Each row below is a small network's average activation on inputs in which a field has the value named, seen along a few directions.
Related values have similar rows: they may be neighbours, one step apart, or belong to one group.

Other fields shift rows strongly along one fixed direction, in all tables alike. That doesn't count.

Field D:
d7: [-17   6  10  24  -4  11   7  16  -1  29]
d8: [ 11  16 -15  -1  -2  10  19  -4   3   7]
d14: [-14  -1  20  21  -3   7   2  25  -1  22]
d3: [ 40  35  -9 -58   3 -26 -67 -73  -9 -27]
d2: [-20 -37  -2  19   8  13  37  31   9 -11]
d10: [-24 -33  15  14  12  -1  -3  28   4   0]
d5: [  4 -13   2  -7   6 -11  -8  -9   5 -21]
d13: [ 19  26  -7  -6  -9   6  -7 -20   0  11]
d1: [-12  -6  -6  10  -5   8  35  21   6   2]
d6: [ 58  42 -35 -75  -4 -21 -34 -76   2 -34]
d12: [-34 -25  19  40  -4   9   9  39  -7  25]
d11: [-16 -28   6  13   4   3  23  27  -2 -11]
d9: [  6   8   8  -6   4 -17 -31 -11  -8  -1]
d4: [-2  9 -6 13 -4 10 18  6 -1  9]
D is arranged as a ring.
Going along D from d9 by way of its neighbour d3, in what order are d14, d2, d10, d13 met?
> d10, d2, d13, d14
Name the neighbours of d1, in listed order.
> d8, d6
How many steps from neighbour to neighbour lead from d5 to d12, at the fewest?
> 4

Field V:
v1: [-10  -2 -14  51 -16  28  86  28   3  15]
v5: [-38 -25  22  35  -4 -18  -6  19 -20  10]
v4: [ 59  20 -39 -76  -9 -12 -55 -71  14 -49]
v3: [  6 -19  26  19  19   2   4   7   0 -21]
v2: [-12  -9 -20 -24  16  -9  27  15   1  -8]
v7: [-18  12  37  16 -17   2  -8  10 -15  25]
v6: [ 14  22 -12 -21  12   6 -48  -9  16  28]
V is arranged as a line.
Name the neighbours of v6, in listed order.
> v7
Name the neighbours of v4, in listed order.
> v3, v2

Field M:
m4: [-44 -25  12  51   5  27  47  65   6  37]
m1: [ -8 -28  -7   2  10   4  30  19  12 -19]
m2: [ 36  42   3 -36 -11 -23 -58 -63 -16 -17]
m8: [ 41  29  -4 -58   5 -24 -83 -70  -4 -26]
m6: [ 49  45 -37 -47 -11  -1 -11 -52   9 -14]
m5: [-57 -61  16  51  14  14  41  78   5  18]
m9: [-17 -19   5  29  -3   7  54  24  -2  -5]
m7: [-14  -7   7  10  -7   0  13  14  -8   3]
m3: [ 13  24   5  -2  -3  -3 -34 -16  -3  23]
M is arranged as a 3 by 3 grid.
Name the neighbours of m1, in listed order.
> m5, m9
Name the neighbours of m2, in listed order.
> m8, m7, m3
A value of M combines one of 3 hidden first parts with one of 3 second parts; all combinations occur once.
Changing only the second part turns m8 into m5. m3 has the same second part as m8; what does that change turn m3 into?
> m4
